A small network was trained on made-up records. Each row is its average activation on records with the value named, seen along a few directions.
Values that are neighbours, or in one group, have similar rows; names and order tell nothing.
Random noise pushes rows far along 3 fixed directions. That doesn't count. These rows show it; they differ only by the noise:
[ -18 -402  -78  338  134 -140  298   28 -163  175 -295  365  -73  541
 -255]
[ 109  -84  385  -22 -418 -350 -391  140 -331    0  190 -211  115  -79
 -148]
[  26  170   57 -239   32   94 -346   69  125 -313  269   24  -14  -29
  154]
[  57 -387 -274  495  539  -17  271  101  -91  -97 -239  679 -152  927
 -213]
[-469 -294 -157 -277 -268  195  880 -384  339  768 -673  -15 -102 -313
  -40]


Values of Rigu:
t2: [ -36  -33  385  -96 -732 -410 -376  -35 -385  453  136 -342  279 -508
 -184]
t9: [ 408 -293  259  694 -283 -170  357   75 -276  458 -354 -279  494 -404
 -240]
t7: [ 370  -25 -184  356  131  187  288   73  175   22  -45  185  210   72
   17]
t1: [ -70  114 -299  -74  747  403 -110  162  419 -584  198  398 -157  479
  189]
t10: [-561  150 -440  -64  212  395  -96 -287  198  342 -230  131  223   85
    3]
t3: [ -72 -352  158  192  -81 -513  877 -116 -460  343 -524  -47 -640  325
 -357]
t5: [-128   46  -30   99  109    2 -662  174  -22 -155  201   70  204  250
  -49]
t4: [ -99  329 -401 -330  445  351  178 -231  458 -329    9  190 -387  -50
  463]
t6: [   1  -63 -391  112  490  409  406  -51  315  -62 -195  220  -59  145
  101]
t8: [ 249  144 -129   -6  375  -79  187   81  -94 -543  269  198 -405  404
  119]
Rigu is arranged as a star with 3 arms.
Q: How many steps from neighbour to neighbour lead from t10 to t9, at the fewest?
A: 6
Q: Which values are neighbours of t2? Give them in the order they are listed.
A: t1, t5
Q: Which values are neighbours of t3? Give them in the order they are listed.
A: t8

Values of Dat:
k8: [  59  600 -158 -426  466  214  230  -44  502 -732  307  190 -594   87
  471]
k3: [ 368   37   18  217  182   -1 -333  171   82 -562  393  101  236  127
   81]
k9: [-145  -21  -59 -297  -53  217  913 -239  315  276 -364 -148 -210 -321
   26]
k4: [ -20 -117 -139  211   34  387  142  -37  327  329 -252  -75  573 -438
   51]
k1: [-286 -147 -357  -44  346  289  253  -78  221  221 -272  348  -51  222
  -16]
k10: [-311   22 -111   93  142 -206 -679   74 -445  -15  175  349  -63  696
 -239]
k5: [ 125    5   16 -103  -28 -188  446  -41  -64 -118  -13  -96 -360  -27
   48]
k7: [ 210 -305   86  508 -106  -41  181   36 -145  333 -300  -69  354  -95
 -122]
k2: [-346  360 -324 -473   74  427 -464 -235  232   36   84   67 -157  -90
  272]
k6: [ 215   67  647 -189 -558 -437 -771  279 -317 -257  476 -506  123 -346
  -48]
Dat is arranged as a star with 3 arms.
Q: How many steps from neighbour to neighbour lead from k2 to k3, at the fewest?
A: 3
Q: Which values are neighbours of k9? Give them in the order they are listed.
A: k5, k6
Q: Which values are neighbours of k4? Give them in the order they are listed.
A: k7
